A small network was shown many inputs. Here are its activations along a few directions, one row for each input.
Each table varies a few parts of the input and shows all the possible inputs, shuffled.
Descriptions start from the smaller parts, as in this example, which fits no table here: one of 2 separate values, together with either a single point or one of 11 places along a line or (one of 4 places along a line, together with one of 8 places around a ring).
Shared parts are said once, and a part with two or three values counts as separate values.

Other details of the inputs shift rows strongly along two fixed directions, in all tables alike. That doesn't count.

A family of inputs:
r1: [  1 -12  -7   0   3 -19 -18  -1  -4  -8  -2 -11  10 -13]
r2: [-44 -18 -40  28 -16  83  35 -18  33  39   9  21 -38  60]
r3: [ 16  24  16   4   4  -7  17  12 -10  -7   8   8  -4  -3]
r4: [15 20 28 -3 12 -7 21  5 -2  3 -1  6  0  2]
r5: [18 25 24 -1 11 -8 13  4  0  0  2  4 -8  4]
r6: [-12 -26 -25   2  -1   6 -16 -12  -2  -1  -9 -10  10   3]
r7: [-27 -13 -27  17  -9  34   6  -9  15  17  -1   8  -9  15]
r8: [ -2  -9  -5  -4   5 -27 -25  -1  -6 -10  -3 -11  16 -12]
r9: [17 26 22 -2  5 -8 17  5 -1  0 10  2 -4  0]
r10: [ 21  17  29 -21 -24  -2   5  29  -3   0  -3  13 -11   2]
r11: [-19 -19 -19  -5   2   1 -11 -19   8  11 -16  -7  11  -3]
r12: [14 24 22 -1  9 -5 15 11  3 -6  8  6 -4 -3]
r13: [-20 -19 -25   0  -3   4 -17  -8   1   0  -1 -10   5  -7]
r14: [ -3  -6 -12 -11   2 -23 -23 -15   1  -1  -8 -17  15 -21]
r15: [ -1 -17  -8 -33 -26 -20 -37   9   0  -2 -24  -7  10 -21]
r16: [  7   5   9  13   2  22  24   8  -4   1  10   9 -11  25]
r17: [  0  17  11  14   0  18  22   9   5   7   8  14 -11  12]
r18: [14 19 21  2  6 -5 14 15 -9 -8 14  2 -6 -2]
r19: [ 21  13  22   5   9  -7  13  12 -12  -6  12   8  -5   3]
r20: [-20 -15 -25  -3   0   3 -16 -12  14   2  -7  -7   7  -8]
r21: [-17 -28 -18   3  -4   7 -16 -18   0  -4  -5  -8   8   1]
r22: [ -4  -8 -18  -6   1 -20 -22  -7  -7  -8 -10 -10  15 -22]
r23: [  1 -17 -12  -6   6 -23 -27  -7 -10  -8  -7 -12  15 -20]
r24: [ 21  16  35   8   5   2  25   9 -11 -11  14   9  -9  10]
Each input here is: one of 2 separate values, together with either a single point or one of 11 places along a line.
Q: Which other rows does r14 become when the choice among 2 separate values takes its other values? List them by row number.
A: r9

A family of inputs:
r25: [ 15  28  26  -8   1 -18   0  20  -5 -19   9  -2   0 -13]
r26: [-26 -17 -18   1 -10  25  -3 -17  16  25  -7  10   0  30]
r27: [ 28  24  30 -19  11 -18  10  -1   0   3  -4  -5   2 -10]
r28: [-30 -17 -24   6 -13  26  -3 -14  15  19  -5  12   1  11]
r29: [ 31  26  26 -12  10 -21  12   0  -1   2 -16  -3   1  -6]
r30: [ 17  27  23 -13   5 -22  -1  18  -5 -17   9   2  -1  -8]
r31: [ 39   3  28 -12  -2 -17   6  15 -14  -7  -2  -6  -3  -5]
r32: [-19 -25 -33  16 -21  41   5   7  13  12   8   3 -18  16]
r33: [-25 -14 -25  11 -18  38   3   0  16   8  15  14 -15  35]
r34: [ 29  11  33 -13  -4 -18   1  18 -19  -9  -5   4   6   2]
r35: [ 17  20  35 -15   8 -19   4  17  -5  -5  -9   4   7  -6]
r36: [-32 -19 -16  -1 -13  36  -3  -9  16   8  -4   6  -9  29]
r37: [ 16  31  24 -10   4 -21   6  16 -12  -3   2   3   6 -11]
r38: [-28  -5 -32   5  -7  36   7 -18  19  25   3   2 -14  11]
r39: [ 16  26  26  -3   4 -25   9  12   3  -4   6  -5  -3 -21]
r40: [-20 -23 -28  13 -24  42  13  -2   3  15  11   9 -23  27]
r41: [ 30   9  19  -6  -1 -23   3  23 -14 -13   9   1  -6 -13]
r42: [-20 -21 -15   4 -20  40   5 -10  13  12   5   9  -9  44]
r43: [ 23  20  26  -2  -4 -18  -3  21  -7 -20  12   0   1 -10]
r44: [-44 -54 -71  13  55 -63 -84 -73 -20 -25 -15 -58  72 -50]
r45: [-34 -10 -27  12 -12  25  -7  -5  19  18   3  10  -4  13]
r46: [-31  -7 -34   6  -6  32   0 -10  26  19   3  -1  -9   3]
r47: [-30 -19 -14   5 -10  31   9 -16  25  24  -7   5 -14  23]
r48: [-25 -24 -25   8 -25  40   4   0   4  10  -3  15  -5  21]
r49: [ 14   1  19  25 -16  68  63  23  11  19  19  28 -50  48]
r50: [ 26  20  26  -5  -3 -19  -1  13 -14 -15  11   0   0  -7]
r51: [ 35  10  19  -4  -3 -17   5  19 -18  -8   5  -6  -7 -18]
r52: [-23  -3 -35  11  -8  31   8 -18  18  24  -9   3 -13  14]
r53: [ 34  10  17  -4   1 -19   5  26 -10 -10   7  -1  -8 -15]
r54: [ 23  31  18 -11  14 -20   7  10   4  -1   5  -1  -4 -22]
r55: [-28 -17 -29  14 -22  44   7   8   9   8   8  13 -19  24]
r56: [ 24  32  17   0   9 -20  10  12   3  -4  -6  -3  -4 -23]
r57: [ 27  32  14  -5  13 -24   9   9   2  -2  -7   1  -4 -18]
r58: [ 28  27  20  -6   8 -18  16   3  -1  -3 -13   0   0 -24]
r59: [ 13  31  24  -7   3 -19   5  25  -5  -8   4   3   7 -14]
r60: [-32 -16 -22  -8 -12  25  -3 -11  13  21 -10   5   7  30]
r61: [ 27   7  32 -11   1 -16   1  18 -16 -15  -7   4  -4  -8]
r62: [-25 -16 -31  11 -19  43  10   7  10  12   9  19 -23  32]
r63: [-15 -30 -29  12 -23  47  15  -1  10  14   2   8 -17  18]
r64: [ 19  26  26  -6   4 -26  11   4  -4   1   4  -5  -4 -17]
r65: [  2  25  11  17  -6  61  65   6  21  25  20  26 -39  29]
r66: [-30 -19 -15   7  -8  32  -2 -12  19  23  -8  14  -7  25]
r67: [ 19  27  24  -4  10 -27   0  15  -2  -2   5   9   1 -13]
r68: [-37  -8 -32   0 -10  24  -4   0  17  16   0  10   0  20]
r69: [-27 -14 -20   2  -4  40   7 -17  26  24  -7   5 -13  18]
r70: [ 26   8  36  -8  -1 -15  -1  22 -16 -12  -8   6   2  -5]
r71: [ 26  17  21  -7  -3 -18   2  18 -22 -14   4   2  -6 -13]
r72: [-33  -9 -26   2 -16  32  -2 -10  10   9   6   4  -9  24]
r73: [ 20  20  30  -8   2 -23  15   4  -1  -3  -1  -1   0 -21]
r74: [ 23  20  35 -19   2 -19   3   8  -9 -12   0  -2   4   3]
r75: [-30  -9 -26  10 -11  27  -2 -13  13  24   2  11  -7  18]
r76: [ 25  18  24  -5  -6 -18  -1  21 -23 -11   2   3   1 -10]
r77: [-47 -53 -69  20  54 -58 -81 -64 -13 -28 -11 -56  70 -51]
r78: [ 27   9  22  -2  -5 -19   3  25 -14 -16   9  -2  -5 -18]
r79: [ 35   2  30 -13  -3 -20   6  13 -17 -10   0  -3  -2  -2]
r80: [-44 -62 -58  11  60 -57 -83 -71 -14 -25 -25 -55  70 -41]
r81: [ 18  22  29 -14   0 -16   6  11  -8 -18   2   1   3 -14]
r82: [ 32  -1  33  -9  -1 -17   4  17 -14 -13  -3   0  -6 -10]
r83: [-23 -13 -25   7  -5  34   7 -18  24  23 -20   5 -12  20]
r84: [ 31   4  25  -7  -7 -16  10  16 -17 -15   3   1  -3 -18]
r85: [ 19  26  24  -7   8 -29   9  10   3  -2   6   0  -5 -16]
r86: [-28 -18 -18  -2 -12  22   5 -22  21  25  -7   0  -5  26]
r87: [ 17  25  28 -13   2 -17  11  16  -8  -7  -3   6  10 -15]
r88: [-28 -17 -27  15 -24  40   1  10   8  10   5  12 -10  24]
r89: [ 24  17  22  -6  -2 -21  -1  28 -16 -13   4   8   1  -8]
r90: [-41 -62 -63   3  58 -67 -88 -76 -19 -24 -25 -60  79 -39]
r91: [ 27  10  38  -9   1 -16  -2  13  -8 -17   0   2   0  -2]
r92: [ 19  20  12  41  65 -29  20 -18 -19 -23  30 -12  13 -11]
r93: [-24 -21 -21   8 -23  40   4  -8  12   5   6  11  -7  25]
r94: [-45 -64 -71   6  55 -71 -92 -77 -19 -32 -26 -61  84 -62]
r95: [ 27  11  25  -9  -5 -14   8  18 -18 -17  -1   6  -2 -17]
r96: [-21 -23 -20   4 -21  46  13  -4   6  15   0  14 -18  43]
Q: The inputs of r27 and r69 match in every part but one. If r86 is changed in the same way as r27 into r69, which row does it become?
A: r47
Q: What do these inputs look like to the network?
A: one of 6 places along a line, together with either a single point or one of 11 places along a line
Q: Which other rows does r74 become when the place on the line of 6 takes its other values? List them by row number.
A: r25, r30, r36, r72, r81
Q: Which other rows does r85 become when the place on the line of 11 takes its other values? List them by row number.
A: r30, r33, r41, r53, r54, r57, r62, r67, r68, r89
Q: List by row number the other rows that have the place on the line of 6 in common with r64.
A: r37, r38, r40, r44, r50, r51, r52, r71, r72, r75, r76
Q: Which other rows does r92 become when the place on the line of 6 takes its other values? List them by row number.
A: r44, r77, r80, r90, r94

A family of inputs:
r97: [-44 -28 -22 -19 -38  34 -20   3  28  25 -30  16  -6  23]
r98: [-33 -10 -39   7   2  37  18 -21  24  27   6  -2 -12  29]
r99: [ 19  53  26  22   5  26  73   9   4  28  27  27 -36  29]
r100: [ 49  28  59  -6  20 -56  -1  13 -30 -41   1 -16  26 -40]
r101: [ 68  55  71 -49  -9 -51   3  33 -13   0 -16  -1  -5 -26]
r102: [-31 -31 -30  29 -10  38  -1 -10  12   5  18   0  -8  39]
r103: [-39  -7 -31  22   5  45   6 -11  23  12  -3  18  -9  28]
r104: [-11 -44 -25 -11   7 -26 -42 -34 -12 -15 -18 -31  27 -37]
r105: [ 38  38  53  -9  35 -54   3  26 -12 -24   0  -5  17 -38]
r106: [ 26  20  25  -3  19 -25  -6   7 -27 -34  -4  -3  20 -20]
r107: [ 18  44  27  -4 -56  46  48  67  13   0  30  34 -57   9]
r108: [  9  45  37  33   8  32  64  25   6  19  26  40 -29  25]
r109: [ 24   9  24  33   2  45  62  12   0   8  42  19 -51  42]
r110: [-13  18   3  18  -1  38  35 -10  26  17  20   7 -15  35]
r111: [-43 -59 -55 -15   7 -36 -84 -23 -10 -18 -13 -36  47 -21]
r112: [ 39   4  36 -35 -25 -19   1  25 -18  -8 -23   8   0 -15]
r113: [ -3  25 -11  13   9  35  37 -11  14  16   8  12 -25  31]
r114: [-38 -22 -51  16   7  32  -9 -23  20  17 -19   3  -4  13]
r115: [-35 -31 -42  24  -1  32  -1 -26  28  24 -12  -3  -4  12]
r116: [ 29  25  42  -1  25 -47  -8   9  -3 -20  -6 -10  19 -37]
r117: [-27 -28 -43  -8  12 -48 -58 -26  -2   7 -34 -20  41 -47]
r118: [-33 -35 -54  14  -1  37 -11 -26   0   3 -14  -4   6  15]
r119: [ 70  59  65 -14  30 -70  17  10 -15 -20   1 -20  10 -42]
r120: [ 18  47  52 -17 -32  38  51  33  16  24  10  32 -41  46]
r121: [ -6 -28 -39  -3  13 -28 -50 -17 -16 -16 -15 -22  21 -14]
r122: [ 35   4  39 -36 -24 -38 -23  35 -17 -19  -7   8   3  -4]
r123: [-61 -25 -54   0  -3  34 -12 -29  29  19   3  -6   7  27]
r124: [  5  34  33  17   4  47  63  -1  21  15  39  21 -40  39]
r125: [ 68  43  75 -38  -4 -50   3  44 -13  -5 -27   6  -5 -37]
r126: [ 32  20  37 -16  19 -74 -29   8 -43 -33  -8 -14  44 -57]
r127: [ -3   2  -7  28  -6  36  42   0  -9  16  13  21 -15  21]
r128: [ 22  15  16  32   7  45  64  27  -3   9  38  21 -40  47]
r129: [-64 -39 -69 -25   0 -43 -86 -49   6   8 -28 -30  60 -34]
r130: [-46 -45 -34  14 -11  42  -6 -31   9   2   6  -2   0  18]
r131: [-51 -74 -62 -15   0 -37 -95 -44  -3 -18 -15 -41  42 -27]
r132: [-37 -19 -34  31 -13  40   8  -3   2  17  24  20  -9  41]
r133: [ 66  47  64 -11  42 -67  15  29 -20 -24  -4  -8  10 -50]
r134: [-37 -46 -41 -14   6 -21 -57 -23 -10 -18 -20 -28  48 -24]
r135: [ 17 -13   2   0   9 -29 -17 -13 -17 -18 -14 -24  25 -31]
r136: [-25 -23 -42  29 -10  33   9  -8  -1  23  16  13 -13  33]
r137: [ 37  25  11 -32 -44 -16  -8  53  -1 -11   1   1 -21 -46]
r138: [-18 -32 -25  -7  14 -26 -38 -31  10   0 -21 -23  16 -35]
r139: [-14  28  -4  13   7  40  30  -7  17  10  15  16 -18  37]
r140: [ 41  32  61  -9  30 -54   1  11 -10 -26   4  -6   7 -44]
r141: [ 12 -15   2  -9 -38  40  14  26   6  23   3  25 -30  43]
r142: [ -1  -5  -4  22   3  44  45   4  -3   6  13  10 -18  27]
r143: [-32 -19 -35  26  -3  48   2  -6   5   2  16  12 -15  47]
r144: [ 48  24  68 -42 -20 -45  -2  38 -27 -28 -19   8   9 -24]
r145: [-30 -16 -30   7  -2  37  16 -35  26  25   9  -4 -21  22]
r146: [-15 -50 -45  -5   5 -43 -67 -28  -8 -13 -19 -41  37 -27]
Q: What do these inputs look like to the network?
A: one of 2 separate values, together with either a single point or (one of 4 places along a line, together with either a single point or one of 5 places along a line)
Q: The inputs of r108 and r117 match in every part but the choice among 2 separate values. If r131 is changed in the same way as r108 into r117, which row does it become?
A: r109
Q: The inputs of r122 and r141 match in every part but the choice among 2 separate values. If r102 is changed in the same way as r122 into r141, which row does it become?
A: r146
Q: Which other rows does r126 become when the choice among 2 separate values takes its other values? List them by row number.
A: r127
Q: Which other rows does r134 become when the place on the line of 5 takes its other values? List them by row number.
A: r100, r106, r126, r130
Q: Which other rows does r142 become when the choice among 2 separate values takes its other values? List them by row number.
A: r134
Q: Start at r146 and move only the place on the line of 4, one step at a time. The first step leads to r135. Which rows follow, in order?
A: r115, r119
Q: Start at r128 and move only the place on the line of 4, one step at a time. The first step leads to r142. Which rows follow, in order?
A: r133, r98
Q: Which other rows does r108 become when the place on the line of 5 takes its other values? List them by row number.
A: r103, r105, r116, r140
